These are the activations of a small neural network, seen along a few directions. Each row is one input.
In each table, some parts of the input vary, and every possible input appears once, in random order.
A made-up example of a description, with smaller parts first: ring(8) and (point or line(11) or (values(2) and line(6))).
Shared parts are said once, and a part with two or three values counts as separate values.

Other details of the inputs vary at random and push rows far along two fixed directions, the same in every table; ignore that.

Table:
R1: [-19 -15   9  31  16   1 -41  24   2  12 -12  15]
R2: [ 13  -2 -11  -5  -4  -5 -16  -2   6  -7   0   5]
R3: [  7  -3  -8  -7  -6  -5 -14  -2   6  -8   3   6]
R4: [-28   5  -5  34   3  -2  24  -4  -1  37   4   6]
R5: [ -6   7 -21  42  -4  -1   5 -12 -12  36   5   8]
R6: [ 17   0   9 -50  10   2   3   6  -1 -29 -15 -10]
R7: [ 10   9 -14   4 -24   9  37 -28  -1  24  29  -7]
R8: [ -4  -1   8 -11   6   1   3   2  -5  -4 -13   0]
R9: [  1  13   1   0 -29   5  35 -29  -6  23  34  -9]
R10: [ 26   4   4 -39   5   7  -2   9   5 -36 -12  -6]
R11: [ 13 -11   5 -42  -2   6   3   7   7 -44  -4  -7]
R12: [ -1  15  -2   6 -30   4  34 -28  -3  17  34 -21]
R13: [ -2  12 -10   1 -21  10  49 -18   2  20  31  -3]
R14: [ 28  -1   0 -42  -4   2 -10   4  13 -35  -3  -3]
R15: [ 29   9  -8 -43  12   2  -8   5   4 -28 -16 -11]
R16: [  3  12  -5   2 -19  14  47 -24 -15  24  18  -8]
R17: [ -4  20  -9   2 -11  15  53 -21  -1  21  19  -6]
R18: [ 13  14 -19   6 -22  10  36 -23  -6  24  24  -8]
R19: [-28 -24  14  25  10 -18 -30  17  -4   3 -10  23]
R20: [ 11   9 -13  -4   8   1 -11  -1   0  -4 -15   0]
R21: [ 26   7  -4 -44  12   3  -5   5   5 -29 -15 -11]
R22: [-29 -26   7  30  19 -12 -21  20  -5  -1 -21  14]
R23: [ 35   7  -7 -36  -2   6 -11   6   7 -36 -14  -3]
R24: [ 20   9  16 -47  10  -1  -2   6   1 -28 -12 -16]
R25: [ 16  17 -26   7 -24  10  28 -28  -6  22  25  -4]
R26: [  8  14 -12   2 -21  26  28 -21  -3  29  35 -10]
R27: [-29 -17  12  29  15 -15 -20  28   8   3 -16  22]
R28: [-19  -9   2  32  23 -12 -34  13  -1   4 -22  19]
R29: [ 15  12 -22   5 -25   8  30 -30  -2  24  27  -6]
R30: [ 2 -6 -1 -8 -5 -4 -9  0  7 -9  5  5]
R31: [ -2   5  -5  -3 -29   7  39 -28  -7  22  30  -4]
R32: [ 22   8  20 -41   2   3  -2   9   0 -35  -9 -10]
R33: [ 24  -1  -1 -43  -5   1 -11   3  13 -37  -1  -2]
R34: [-25 -20   7  25  11  -5 -47  19   7  11   0  17]
R35: [ 21   7  18 -34  -4   2  -3   9   7 -42  -8 -20]
R36: [ -1  17 -10   3 -15  13  53 -15  -2  22  21  -7]
R37: [ 28  11  -3 -38   8   8  -8   1   5 -36 -16  -4]
R38: [  3   6   2  -9  11  16 -12   7   3   3  -6  -5]
R39: [ 7 -4 -1 -5  0 -2 -5  6  2 -8 -1  2]
R40: [ 10  -3   8 -48  -4   0   3  12  19 -38   2   0]
R41: [ 12  -3   6 -41   9  11   7   4   4 -43 -16  -9]
R42: [ -9  11 -20  42   0   0   4 -18 -10  35   3   8]
R43: [-17 -17   7  33  14 -13 -31  19   1   4 -18  19]
R44: [-15 -15  -3  31  12 -18 -40  15   1   3 -11  22]
R45: [  3   6   4  -7  11  18 -12   5   2  -2  -3  -2]
R46: [ 18  -8  13 -48  -6   1  -2   5   7 -35  -3  -2]
R47: [ 16  13  16 -38   5   2  -3   6   6 -37 -14 -24]
R48: [-19   0   6  37 -10  -8  11  -9 -12  37  17   3]
R49: [-28 -14  18  35  10 -22 -35  17   0  -2  -6   6]
R50: [-12 -14  -1  34  13 -14 -37  18   0   4 -20  20]
R51: [-23 -12  -6  40  -8   2  22  -9  -9  28   6   4]
R52: [ 14  -3   9 -46  -2   0   4  13  20 -37   0  -1]
R53: [ 14  16 -17   9 -22  15  39 -25  -6  23  19  -8]
R54: [ 25   2   5 -44   1  18 -14  15   9 -28   1 -10]
R55: [  3  24   2   4 -15  13  41 -30 -12  24  20 -13]
R56: [-26 -17  19  32   8 -24 -37  15   4   0  -6   5]
R57: [-12   8 -18  39   1  -1   7 -15  -9  39   0   5]
R58: [  9  11 -11   1 -23  24  27 -23   0  31  35 -11]
R59: [ 13   5   5 -49  14   1   9  15  12 -30 -12  -9]
R60: [ -1  12 -11   1 -21   9  50 -15   1  23  28  -6]
R61: [ 31   3  -5 -40  -1   3 -10   8   7 -35  -7  -5]
R62: [-22   8   6  37   0  -4  13 -13 -13  40   5   0]
R63: [-30 -33   7  26  11 -17 -27  16   3  -2 -11  16]
R64: [-13 -11  -2  33  18 -14 -36  18  -3   5 -20  19]
R65: [ 20   3  19 -43  -4   0  -6   6   5 -37   0  -6]
R66: [ 17  10  13 -41   9  -2  -3   7   4 -34 -11 -27]
R67: [-32 -25   3  25  27 -16 -22  17  -4   6 -23   8]
R68: [  4  22  -1  11 -20   9  41 -23 -11  19  22 -25]
R69: [-13  -9 -10  28  26 -19 -40  14  -3  13 -24  13]
R70: [-26 -14  17  35  11 -23 -34  20  -1   1  -9   3]
R71: [-18 -17   1  30  13 -17 -37  16   2   3 -10  22]
R72: [ 4  1 18 -4 -3 -2 -2  5 -2 -7 -4 -1]
R73: [-29  -6  19  36  20 -17 -32  14  -3   0 -17   3]
R74: [-16  -2 -10  38  -8  -4   9 -11  -6  33  17  10]
R75: [  3   7  -6   0 -24  10  43 -22 -12  24  25  -7]
R76: [-22 -12   4  24  29  -4 -41  22  -1  19 -15   8]
R77: [ 1 -7 11 -7 -3  1  2  5 -3 -8 -8  5]
R78: [ -9 -18   1 -10  -5  -3   1   1   5 -15   3   1]
R79: [-15   4  -6  38  -1  14   4  -4  -9  42  14   2]
R80: [ 21   0  20 -45  -6  -2  -7   4   8 -35   0  -7]
R81: [-11   4 -13  41  -2  -1  10 -10 -11  35   6   7]
R82: [  6   5  -5  -5   9   1  -5   1   1  -4 -14  -1]
R83: [ 23   8   4 -39   9   9  -2   3   7 -37 -14  -5]
R84: [  8  20 -16   4 -12  15  42 -27  -6  27  13 -12]
R85: [ -3   8 -14   3 -13  16  51 -27  -9  21  12 -16]
R86: [ 14   1 -13  -3  -2  -3 -13   3   1  -6  -3   3]
R87: [ 10  -1 -12  -6  -6  -5 -17  -3   6  -8   2   6]
R88: [-29 -31   6  29  14 -16 -24  21  -2  -1 -14  14]
R89: [-29 -16  16  26  21 -13 -26  14  -7   4 -21  20]
R90: [-21 -14   1  26  28 -18 -31  17  -2  12 -21  12]
Each input here is: line(9) and (point or line(4) or line(5)).
Q: The inputs of R25 and R2 match in every part but the line(9) part. If R13 is changed in the same way as R25 into R2, which row does it become?
A: R52
Q: The inputs of R18 and R33 match in every part but the line(9) part. If R86 is changed in the same way as R18 into R33, which row does it become?
A: R87
Q: The inputs of R37 and R44 match in every part but the line(9) part. If R45 is changed in the same way as R37 into R44, which row does it become?
A: R26
Q: Change only the line(9) part in R63. List by row number the other rows that result.
A: R11, R22, R41, R51, R67, R78, R85, R88
Q: A walk changes only the line(5) part. It starts at R4 and steps to R85. List the rest of the walk in order.
A: R8, R62, R47
Q: A walk changes only the line(5) part. It starts at R66 and steps to R24. List the rest of the walk in order.
A: R6, R67, R59

Table:
R91: [ -1  11 -11  25  -6 -17 -13 -11   0  25  11   0]
R92: [ 12  12  -5 -13 -19  13  24 -15  -1   0  24  -7]
R93: [  5 -10   3  10   3 -14 -44   3  -6  -8 -12   6]
R94: [-12 -19  -9  12  14 -11 -27  14   7  -1 -15  32]
R95: [ 29  25   6 -52  17   3  -9   7   9 -38 -22 -19]
R96: [-13 -17  -4  19  18  -3 -21  23   1  -3 -23  17]
R97: [-11   3   7  15   3  -4  19  -5  -9  11   1  -6]
R98: [-16 -16  19   5   4  -9 -23  16   7 -14  -3  12]
R99: [  5   5 -12  22 -12   2  -1  -5   2  11   9   2]
R100: [-22 -12  17  14  15 -10 -21  23  -1  -2 -15  11]
R101: [ 13   9  -7  18 -18   9   3 -20 -13  24  14   1]
R102: [  6   7 -19  21 -19  -3   9 -18  -1  16  16  -8]
R103: [ 17  -9  19 -51 -12 -10  -5   6  13 -50  -1 -11]
R104: [  0  -9   7   7  13   3 -41   8  -3  -2 -13   8]
R105: [-14 -14   9   1  15  -6 -27  20   1  -5  -6   5]
R106: [-13 -12   9   4  13  -5 -28  16   4  -9  -4   9]
R107: [-25  -5  16  20  -5  -2  17   2  -4  20   5   2]
R108: [ 13  14  15 -47 -10  11  42 -12   1 -26   1 -26]
R109: [ -3   2 -12  15  -1   9   0  -1   1  19   8  -7]
R110: [-13 -16   5  16   4 -24 -33  12   0  -9  -4  11]
R111: [  4   0 -24  10 -14   0  21 -15  -1  22  12  18]
R112: [ -3  17 -13  20  -1   8  22 -15  -6  19  -1 -14]
R113: [ 28  20 -21 -48  -6  17  50 -23  -1 -12  -3 -12]
R114: [-24 -15  22  13  13 -10 -18  23   1  -3 -14  10]
R115: [  7  14  -3  18  -1   9  15 -20 -20  25  -1 -11]
R116: [ 14   5 -24 -21  -9  15  29 -18   4   9  12   5]
R117: [ -1   2  12 -20  17  -4  -9  12  -1 -29 -20  -6]
R118: [ 34  17   3 -56   9   9 -20   9  17 -36  -5 -12]
R119: [-14   0  11  14   1  -5  22  -5  -7  11   1  -6]
R120: [ -3   3  -1  15 -20   0  19 -12  -4  16  23   2]
R121: [ -2 -10   8  19   9  -2 -45   9  -5   0 -13  14]
R122: [  0   4   4   7  13  -9 -40  14  10  -3  -7  10]
R123: [  3   6   4 -17 -17  14  30 -15   3   3  24 -12]
R124: [-15  -7   8  24 -14  -8   6  -3  -2  16  15   9]
R125: [  0   4  -7  20  -6  13   2 -16 -15  37  12  -6]
R126: [-19 -16  14  15   7 -11 -29  17   4  -8  -4  15]
R127: [ -2  -4 -22  12  -6  13  21  -9  -3  23  13  -2]
R128: [ -2   4 -21   7  -2   7  29 -10  -5  27   2  12]
R129: [ 28  19   2 -49 -11  20  32  -5   0 -23   8 -19]
R130: [ -4   0  10   9  21  -3 -30   6 -12  -5 -30   0]
R131: [ -9 -20  -9  -5  19  -7 -22  17   6   0 -16  20]
R132: [ -8  -2   0  13 -23 -10  20 -18  -3  14  23  -5]
R133: [ -3 -20 -13   1   7 -23 -26   8   6  -9 -15  23]
R134: [ -4  -7 -18  15  -2  10   7  -6   2  12   7   6]
R135: [-22  -9   8  15  -3  -1   9   0  -2  22  14  -2]
R136: [-10  -5   3  21  17  -3 -29  23   3  -1 -21   7]
R137: [ -1  -4 -22  29 -16   3  16 -12  -3  21  14  11]
R138: [-15   3  12  13  -7  -2  37 -12  -7  17   8 -10]
R139: [ 23   2  -4 -46  13   9   3   8   6 -48 -27 -10]
R140: [ 12  -9  23 -58   0   6  -1  15  13 -41  -2 -14]
R141: [ -4   0 -16  10   9  -4  21  -8  -6  17 -10  10]
R142: [ 39  23 -15 -37 -24  27  29 -19   8 -17  19 -21]
R143: [-20 -21  23  14   0 -18 -23  18   6  -9  -4  16]
R144: [ 11 -12  -7 -15   4   4 -18  13  10 -30 -11  10]
R145: [ 2 21 -3 16 11 -5  5 -7 -4 22 -3 -8]
R146: [ -5   1  -5  14 -21  -9  17 -18  -5  15  23  -5]
R147: [ 10  17  -2 -11  -5   8  37 -15  -9   1   9 -17]
R148: [ 0 10 -8 22  5  2 11 -5 -5 13 -5 -9]
R149: [ -6 -11   9   8   4 -13 -28  17   2 -13  -4  15]
R150: [ -6  -6  11  18  17  -1 -37  15 -10   5 -23  10]
R151: [  0   3 -18  19   0   6  31 -13  -9  17  -1  -4]
R152: [  4   4   3   8  10 -15 -39  15   8  -3  -8  12]
R153: [ 21  -1  14 -57   1  10  -7  11  13 -47  -1  -9]
R154: [ -2  -6 -26  27 -17  -5  14 -18  -4  19  14   4]
R155: [ 34  22   7 -54  11   8 -12  15  12 -34 -15 -13]
R156: [-23  -9  21   5  18 -13 -12  14  -1 -13 -21   1]
R157: [ 16  10 -12 -11  -7  17   8  -8   7  -3  10 -12]
R158: [ -4  -1  16 -21  15  -5  -6  12   0 -29 -20  -7]
R159: [ 37  27  -7 -52  -5  18  15  -9   9 -10  13 -25]
R160: [-18  -4   9  20 -19   1  22 -12   0  21  23   2]
R161: [-16  -3   8   9 -15   6  25 -13   1  19  23  -4]
R162: [-19  -6   3  16  -1   0   6   0  -4  23  14  -1]
Q: The inputs of R138 and R161 match in every part but one. If R145 is changed in the same way as R138 into R161, which row does it become?
A: R118
Q: The inputs of R134 and R151 match in every part but one. If R157 is changed in the same way as R134 into R151, which row does it become?
A: R148
Q: What is each input in this table made of?
A: line(8) and (line(4) or line(5))
Q: Change only the line(5) part in R142. List by row number the other rows that result.
A: R94, R121, R122, R144
Q: List by row number the other rows that have the line(8) part in common with R155.
A: R96, R100, R107, R114, R128, R129, R136, R150
Q: List by row number the other rows that have the line(8) part in common with R103.
A: R91, R93, R102, R110, R132, R133, R146, R154
Q: A walk changes only the line(5) part. It starts at R113 and steps to R139. List the rest of the walk in order.
A: R112, R95, R130
